These are the activations of a small neural network, seen along a few directions. Each row is one input.
In each table, some parts of the input vary, and every possible input appears once, in random order.
A made-up example of a description, with smaller parts first: one of 6 places along a line, together with either a single point or (one of 2 separate values, together with one of 5 places around a ring) or one of 11 places along a line.
Shared parts are said once, and a part with two or three values counts as separate values.
In the rows, 128 means zero.

A family of inputs:
R1: [147 104 158 159 115 138 137 114 128 157 132]
R2: [ 90 125  65  56  71 120 100 150 104 130 157]
R3: [ 51 125  92 113 134  49 105 150 138  75 165]
R4: [ 32 130  97 115 128  64 106 142 129  74 152]
R5: [144 109 161 164 124 138 133 123 108 163 117]
R6: [167 157 142  80 143 136 146 149 172  52  72]
R7: [169 125 143 151 152 147 132 113 139 159 143]
R8: [164 156 148 159 158 180 140 107 111 143 145]
R9: [161 124 147 148 145 156 130 100 131 154 139]
R10: [ 33 136  94 120 128  62  96 142 125  76 142]
R11: [137 111 163 160 118 143 141 117 124 162 127]
R12: [145 101 155 163 114 142 139 125 138 158 133]
R13: [159 119 145 151 145 160 133 113 141 155 140]
R14: [129  89 145 170 128 113 146 117 121 175 110]
R15: [ 84 131  66  60  79 118  94 158  83 136 139]
R16: [164 169 147  83 155 133 140 143 142  57  54]
R17: [124  95 144 170 120 116 145 111 132 177 110]
R18: [158 170 148  80 146 137 147 138 158  56  65]
R19: [132  84 142 164 119 113 151 107 140 168 126]
R20: [174 165 143  79 151 123 147 148 169  57  75]
R21: [139 116 161 164 117 141 130 118 121 166 117]
R22: [151 129 153 148 148 161 135 104 126 159 134]
R23: [173 155 146 163 164 174 132 112  94 143 134]
R24: [121  90 147 166 120 118 156 111 136 173 121]
R25: [ 80 138  65  61  71 123  94 153  96 138 140]
R26: [174 149 142 158 155 175 134 104 116 137 150]
R27: [183 151 137 162 162 166 135 117 124 142 154]
R28: [130  80 138 167 117 117 154 118 150 169 126]
R29: [ 89 121  61  58  68 125 102 161 114 131 158]
R30: [167 161 145 163 157 177 128 108 107 146 134]
R31: [ 95 128  61  56  77 111 106 161 110 136 162]
R32: [ 45 122  95 113 125  59 101 137 132  69 160]
R33: [172 145 140 162 154 180 137 117 127 138 152]
R34: [159 174 146  82 147 136 138 142 154  60  54]
R35: [159 129 151 153 155 156 127 110 110 160 124]
R36: [139  85 137 168 125 103 152 119 148 173 129]
R37: [154 105 153 163 121 129 138 126 136 161 135]
R38: [168 163 145  79 143 132 143 135 162  53  72]
R39: [ 79 132  67  58  72 125 104 153 100 134 150]
R40: [153 135 151 152 148 158 124 105 123 163 123]
R41: [ 43 118  92 114 125  64 103 149 142  70 161]
R42: [ 39 128  95 120 135  57  94 147 113  73 141]
Describe the family of inputs behind these rows.
Answer: one of 6 places along a line, together with either one of 3 separate values or one of 4 places along a line
Changing only the place on the line of 6 turns R29 into R25. The same change can be made to R28. Which row results?
Answer: R17
Changing only the place on the line of 6 turns R8 into R30. The same change can be made to R22. Which row results?
Answer: R40
Which other rows does R16 become when the place on the line of 6 takes its other values? List them by row number.
Answer: R6, R18, R20, R34, R38
Start at R3 and move only the place on the line of 6, one step at a time. The first step leads to R41. Which rows follow, in order?
Answer: R32, R4, R10, R42

A family of inputs:
R43: [ 99 125  54 112 145  79 134 148 134 122 185]
R44: [125 161  75  72 154  88 129 157 125  62  90]
R45: [153 179 169 153 190 142 130 127 142  83  92]
R46: [ 95 111  57  75 147  64 116 134 160 133 183]
R47: [206 209 112  58 121 235 117 139  77 146 116]
R48: [164 108 149 187 160 123 135 120 134 143 177]
R49: [ 98 152 124  67  89 120 114 165 141  34 106]
R50: [ 91 115  73 114 109  97 124 149 139 107 192]
R51: [ 42 116 117 115  55  90 104 147  99 125 127]
R52: [123 141  79  36 155  75 108 141 146  68  89]
R53: [104 124 166 194 158 125 114 116  95 155 110]
R54: [154  71 165 163 105 159 179 109 137 210  82]
R55: [ 78 136 169 197 166 135 116  80  81 130 120]
R56: [ 28 104 123  97  49 101  92 148 114 129 124]
R57: [125 191 173 158 199 154 132  90 131  59 100]
R58: [205 128 171 123 130 173 190 117 186 134  63]
R59: [114 150  96  72 122 110 120 164 132  47  96]
R60: [161  85 168 166 107 136 158 102 127 197  92]
R61: [ 59 115  89 121  87  81 109 149  92 137 115]
R62: [ 75 117 100 107  78 106 120 147 146  92 204]
R63: [184  76 145 169 122 171 174 112 180 188 144]
R64: [194  87 147 170 122 146 155  98 167 171 157]
R65: [183  99 152 181 139 138 134 115 157 166 162]
R66: [149  93 171 175 123 128 136 118 117 188  97]
R67: [136 135 145 202 175 138 116 118 138 134 177]
R68: [109 148 149 206 184 148 119  84 126 108 187]
R69: [212 139 175 123 136 148 171 111 173 122  74]
R70: [132  97 171 178 146 112 137 119  91 163 114]
R71: [ 60 108 108  88  72 116 109 146 163  98 202]
R72: [ 85 140 131  50  80 129 101 165 154  37 105]
R73: [ 64 107  70  86 122  52  98 132 110 159 108]
R74: [161 164 107  97  96 218 100 116  35 216 137]
R75: [ 68 123  68 119 120  64 119 144  85 148 111]
R76: [200 149 177 135 152 142 149 129 163 116  77]
R77: [191 154  86 105 114 236  97 122  73 192 200]
R78: [182 152 176 136 179 128 152 130 139  89  93]
Describe the family of inputs behind these rows.
Answer: one of 3 separate values, together with either a single point or one of 5 places along a line or one of 6 places along a line
Changing only the choice among 3 separate values turns R68 into R57. The same change can be made to R71. Which row results?
Answer: R72
Which other rows does R45 become when the choice among 3 separate values takes its other values? List them by row number.
Answer: R53, R67
Which other rows does R70 become when the choice among 3 separate values takes its other values? List them by row number.
Answer: R48, R78

A family of inputs:
R79: [ 53 128  83 112 110  79 105 147  97 106 157]
R80: [196 193 121  64 145 189 124 141 125  93 128]
R81: [163 175 147 117 170 145 139 137 132  64  88]
R82: [161 163 157 130 182 122 135 133 158  57  84]
R83: [126  90 175 223 156 118 158  94 155 170 155]
R84: [ 68  73  77  58  52  76 130 166 144 148 100]
R85: [140 100 164 213 163 123 136 101 133 186 144]
R86: [ 54 113  99 117 127  52  97 137 124  97 150]
R87: [153 121 147 178 133 183 125  90  93 206 151]
R88: [176  60 167 159  64 143 159 129 134 223 102]
R89: [151 153 163 141 177 116 150 124 182  39  86]
R90: [171 189 150  90 154 182 121 132 125  81  94]
R91: [177 112 115 153 124 197 125 105  93 208 183]
R92: [ 82 150  45  72  83 128  87 154  97 134 193]
R93: [143 110 150 201 146 146 142  99 103 190 148]
R94: [ 58 140  79  91  92 121  86 146  92 120 162]
R95: [ 40  99 113 129 121  49 113 136 145  80 157]
R96: [190 138 150  55 105 135 170 135 171 104  24]
Describe the family of inputs behind these rows.
Answer: one of 3 separate values, together with either a single point or one of 5 places along a line
Changing only the choice among 3 separate values turns R82 into R86. The same change can be made to R81. Which row results?
Answer: R79
Which other rows does R80 become when the choice among 3 separate values takes its other values? List them by row number.
Answer: R91, R92
Which other rows agree with R85 in the choice among 3 separate values? List them by row number.
Answer: R83, R87, R88, R91, R93

A family of inputs:
R97: [131 168 109  75 122 149 117 148 106  90 100]
R98: [102 116 106 129  90 133 103 132  82 181 161]
R99: [159  99 176 229 172 135 157  84 130 186 132]
R100: [148 102 160 177 125 167 143  97 123 200 140]
R101: [189 155 169 123 139 178 147 120 152 101  95]
R102: [ 97 168  86  64 133 109 109 149 138  62 125]
R103: [ 70 104  83 118  97 104 100 136 110 142 195]
R104: [ 66 134 116  85 136  53 118 146 155  44  90]
R105: [186 158 121  77 128 158 144 141 137 110 101]
R106: [149 103 111 136 107 151 124 122 109 202 149]
R107: [ 39  82 102 150  96  53 118 145 134 124 161]
R108: [199 149 197 173 190 145 155 117 161  93  87]
Describe the family of inputs behind these rows.
Answer: one of 2 separate values, together with one of 6 places along a line
Changing only the choice among 2 separate values turns R99 into R108. The same change can be made to R107. Which row results?
Answer: R104
Which other rows does R105 become when the choice among 2 separate values takes its other values? List them by row number.
Answer: R106
